These are the activations of a small neural network, seen along a few directions. Each row is one input.
In each table, some parts of the input vary, and every possible input appears once, in random order.
Descriptions start from the smaller parts, as in this example, which fits no table here: line(6) and (point or line(11) or (values(3) and ring(8))).
Shared parts are said once, and a part with two or three values counts as separate values.
In the rows, zero is written as 128.

Other details of the inputs vary at random and push rows far along three fixed directions, the same in every table; ignore that.
These rows show it; all are for the same input, with only those details redrawn:
[127 100 139 125 108 130 138  82 133 160 127 138]
[ 92 100 145 122  76 112 112 115 142 163 196 117]
[138 150 136 138 154 137 100 150 135 100  99 168]
[148 107 132 125 130 139 146  75 129 152  90 149]
[105 108 183 160 105 153 131  95 127 119 104 170]
[143 105 134 125 125 137 144  77 130 154 100 146]
[ 99 145 165 154 123 135  85 168 138  91 140 166]
[105 143 170 158 128 143  94 156 135  89 120 174]

Table:
row 1: [119  98 144 103 107 131 139  81 119 151 123 131]
row 2: [105 152 111 151 116 108 106 188 148 122 209  93]
row 3: [112 121 168 129 106 138 152  92 114 130 112 129]
row 4: [152 107 119 158 134 144 165  81 128 147 102 132]
row 5: [ 78  96 159 132  77 123 128 116 115 141 170 125]
row 6: [181 123  47  91 163  96 121 121 133 159 145 109]
row 7: [135 143 119 156 154 140  99 156 135  96 112 163]
row 8: [119 138 111 153 126 116 100 172 144 119 183 124]
row 9: [152 144 117 123 157 130 109 135 136 119 100 155]
row 10: [124 140 113 137 134 114 103 164 129 109 165 126]
row 11: [120 150 126 169 136 130 111 172 139 102 154 129]
row 12: [124 146 130 151 147 140 115 159 125 102 105 154]
row 13: [111 143 104 138 126 113  85 181 144 120 186 121]
row 14: [181 163 114 130 190 149 138 122 126 105  38 161]
row 15: [157 115 128 137 145 153 179  60 107 134  56 134]
row 16: [116 120 150 113 101 126 162  87 118 149 129 103]
row 17: [117  91 172 132  96 131 148 125 125 119 120 120]
row 18: [114 155 132 108 126 111 101 163 129 114 158 120]
row 19: [126 106 142 104 115 134 145  84 117 147 111 128]
row 20: [137 100 125 119 129 134 149  82 109 145  90 145]
row 21: [152 149 116 104 161 122 105 138 124 109  97 154]
row 22: [ 89 162 177 137 121 141 114 170 121  79 131 131]
row 23: [132 118 131 112 129 109  95 185 138 102 142 128]
row 24: [123 104 130 138 112 138 161  90 121 158 114 123]
row 25: [139 134 104 152 144 124 108 154 140 120 148 137]
row 26: [137 118 140 123 125 146 165  84 127 151  95 119]
row 27: [164 115 121 143 150 147 177  69 111 132  68 134]
row 28: [114 157 148 142 130 132 112 160 136 106 134 133]
row 29: [168 126  50  79 154  96 116 123 132 162 149 102]
row 30: [142 164 109 119 164 128 136 154 114 105  92 123]
row 31: [100 154 111 131 120 109 100 193 138 125 187 104]
row 32: [ 99 113 146 159  94 138 142 112 131 140 156 113]
row 33: [ 82  98 180 164  85 146 132 101 115 115 141 147]
row 34: [102 144 137 143 121 127 105 162 125  98 156 128]
row 35: [106 141 170 152 132 152  97 156 133  86 110 172]
row 36: [127 152 146 118 148 140 113 149 119  92  97 150]
row 37: [152 133  57  70 143  89 123 140 125 168 159  89]
row 38: [ 93 121 151 128  79 117 143 116 138 159 184  91]
row 39: [103 143 128 115 116 115  87 177 145 125 184 118]
row 40: [135 155 125 102 150 128 117 148 122 110 112 127]
row 41: [163 166 105 132 181 142 143 134 115  95  65 134]
row 42: [155 156 115 122 162 130 116 144 135 115  98 146]
row 43: [107 111 155 159 100 137 160  98 118 128 141 114]
row 44: [131 155 145 124 148 133 111 146 120  93  99 154]
row 45: [ 93 103 147 149  94 132 130 120 126 144 153 132]
row 46: [179 135  51  93 163  99 135 125 130 157 143  93]
row 47: [185 140  92 154 192 145 124 128 132 104  63 171]
row 48: [139 160 126 122 151 138 135 144 133 117 104 119]
row 49: [100 113 151 134 104 133 143 112 111 131 129 128]
row 50: [185 130  72  70 158  96 151 148 135 148 115  71]
row 51: [145 152 114 121 154 124 105 152 138 119 119 143]
row 52: [ 91 118 151 152  93 135 153 120 125 142 149 109]
row 53: [151  84 148 118 118 132 163  97 122 133  83 125]
row 54: [ 82  96 129 129  77 110 113 132 136 164 204 112]
row 55: [123 150 114 116 140 119 122 160 118 116 131 116]
row 56: [141 141 107 144 148 134 118 143 134 118 121 137]
row 57: [ 90  93 202 152  78 139 146 134 123 104 129 122]
row 58: [ 93  77 203 153  78 141 137 123 123 106 123 142]
row 59: [120 156 125 117 136 125 104 170 141 117 149 120]
row 60: [128 117 146 107 118 139 163  82 114 145 101 115]
row 61: [142  94  70  78 103  94 148  82 129 202 185  69]
row 62: [156 141  61  67 143  95 113 146 148 175 173  82]
row 63: [143 100  83  59 104  87 141  82 130 204 177  79]
row 64: [146 102 118 136 131 130 147  87 119 140 116 135]
row 65: [138 119 125 150 126 146 172  84 125 146 101 114]
row 66: [151 149 104 145 161 139 127 140 132 114 101 137]
What is each input in this table made of?
Answer: line(6) and (point or (values(2) and line(5)))
The inputs of row 17 and row 57 match in every part but the line(6) part. If row 40 is changed in the same way as row 17 into row 57, which row does it become?
Answer: row 60
The inputs of row 41 and row 33 match in every part but the line(6) part. If row 30 is changed in the same way as row 41 into row 33, which row does it become?
Answer: row 5
Change only the values(2) part in row 52. List by row number the other rows that result.
Answer: row 30
Change only the line(5) part in row 3. List by row number the other rows that result.
Answer: row 15, row 27, row 55, row 60
List by row number the other rows that have the line(6) part in common with row 6.
Answer: row 1, row 7, row 9, row 20, row 21, row 23, row 29, row 35, row 47, row 54
Change only the line(6) part in row 13. List by row number the other rows that result.
Answer: row 7, row 32, row 56, row 65, row 66

Table:
row 67: [113 207 140 127 134 101 113 225 110  57 151  82]
row 68: [ 98  59  92 121  87 128 143  66 127 182 142 117]
row 69: [141 225  88  83 176 109  96 204 156 139 151 123]
row 70: [175 144  78 147 152 127 167  59 130 141  83 120]
row 71: [ 88 134 163 131  80 104  55 150 126 116 198 147]
row 72: [149 147 133 135 118 136 137  64 127 154 118 119]
row 73: [ 84 171 133 210 128 123  92 229 146 104 214 137]
row 74: [119 100 131  79 107  85 167 126 104 171 114  98]
row 75: [ 77  98 131 188 106 152  96 177 110  97 169 159]
row 76: [191 113  72 155 188 129 154 113 114 153  66 179]
row 77: [ 68  93 184 108  38  86 136 138  88 119 189  86]
row 78: [ 76 100 147 131  63 154 135  70 137 195 178  86]
row 79: [112  93 129 110 110 149 107  88 120 164 113 143]
row 80: [113  96 197 239 111 171 140 100  84  59  81 218]
row 81: [157 140  75  61 175 118 132 180  93 107  59 102]
row 82: [152 109 113 159 171 131 108 149 114  82 135 165]
row 83: [ 99 108 122  68  99 140 119 111 118 165 144 129]
row 84: [187 123 202 193 146 171 130 158 143  33   8 195]
row 85: [ 57 145 119 150 102  77  49 226 160 117 227 148]
row 86: [158 105 114  61 103 112 155  41 106 182 119 130]
row 87: [179 169  65 126 206 121 123 131 152  97 100 122]
row 88: [147  99 110 128 158 123 123  90 131 105  98 158]
row 89: [120 125 210 179 145 172 120  90 116 107  14 238]
row 90: [179 146 122 130 161 109  88 245 188 105 112 141]
row 91: [ 95 169 239 186 105 192 152  83 105  65  62 192]
row 92: [167  86  91 147 141 135 188  52 124 172 154  91]
row 93: [132  98 162  85 133 114 155 120  93  93  89 114]
row 94: [156 197  38 136 208 140  96 191 148  91  89 127]
row 95: [103  94 161  65  93 117 119  89 125 150 182 127]
row 96: [176 139 102  94 165 131 133  70 144 160 118 103]
row 97: [101 121 142  92 114  97  49 158 144 123 215 126]
row 98: [141 166  59 120 154  76  57 194 137  90 169 139]
row 99: [143 131  88  80 141 136 195 110 104 159  83  49]
row 100: [139 163 131  93 162 112 150 166 118  87 123  70]
row 101: [ 99 118 137 199  77 127 141 122 119 133 218 105]
row 102: [120 162 130  84 143 111  95 167 134 140 128 170]
row 103: [196  87 123  97 142 112 122 159 177 119 129 101]
row 104: [ 99  68 241 205  81 203 134 151 149  65  57 175]
row 105: [ 56  94 154 174  48 115 159  78 155 196 204 103]
row 106: [165 155  96 111 154 124 142  87 149 199 105 119]
row 107: [153 151 107  94 151 106 197 120 118 170  84  71]
row 108: [ 84 136 150 112  95 170 149  98 127 154 137 113]
row 109: [169 144 108  63 157 134 164  65 136 161 118 100]
row 110: [ 99 104 100 176 102 153 149 124 125 157 187  94]
What is each input in this table made of?
Answer: values(4) and (point or (values(2) and line(5)))
The inputs of row 97 and row 79 match in every part but the values(4) part. If row 93 is changed in the same way as row 97 into row 79, which row does it become?
Answer: row 81
Change only the values(4) part in row 103. List by row number the other rows that result.
Answer: row 84, row 90, row 104
Change only the values(2) part in row 102. List by row number the other rows that result.
Answer: row 69
Change only the values(2) part in row 70. List by row number the other rows that result.
Answer: row 98
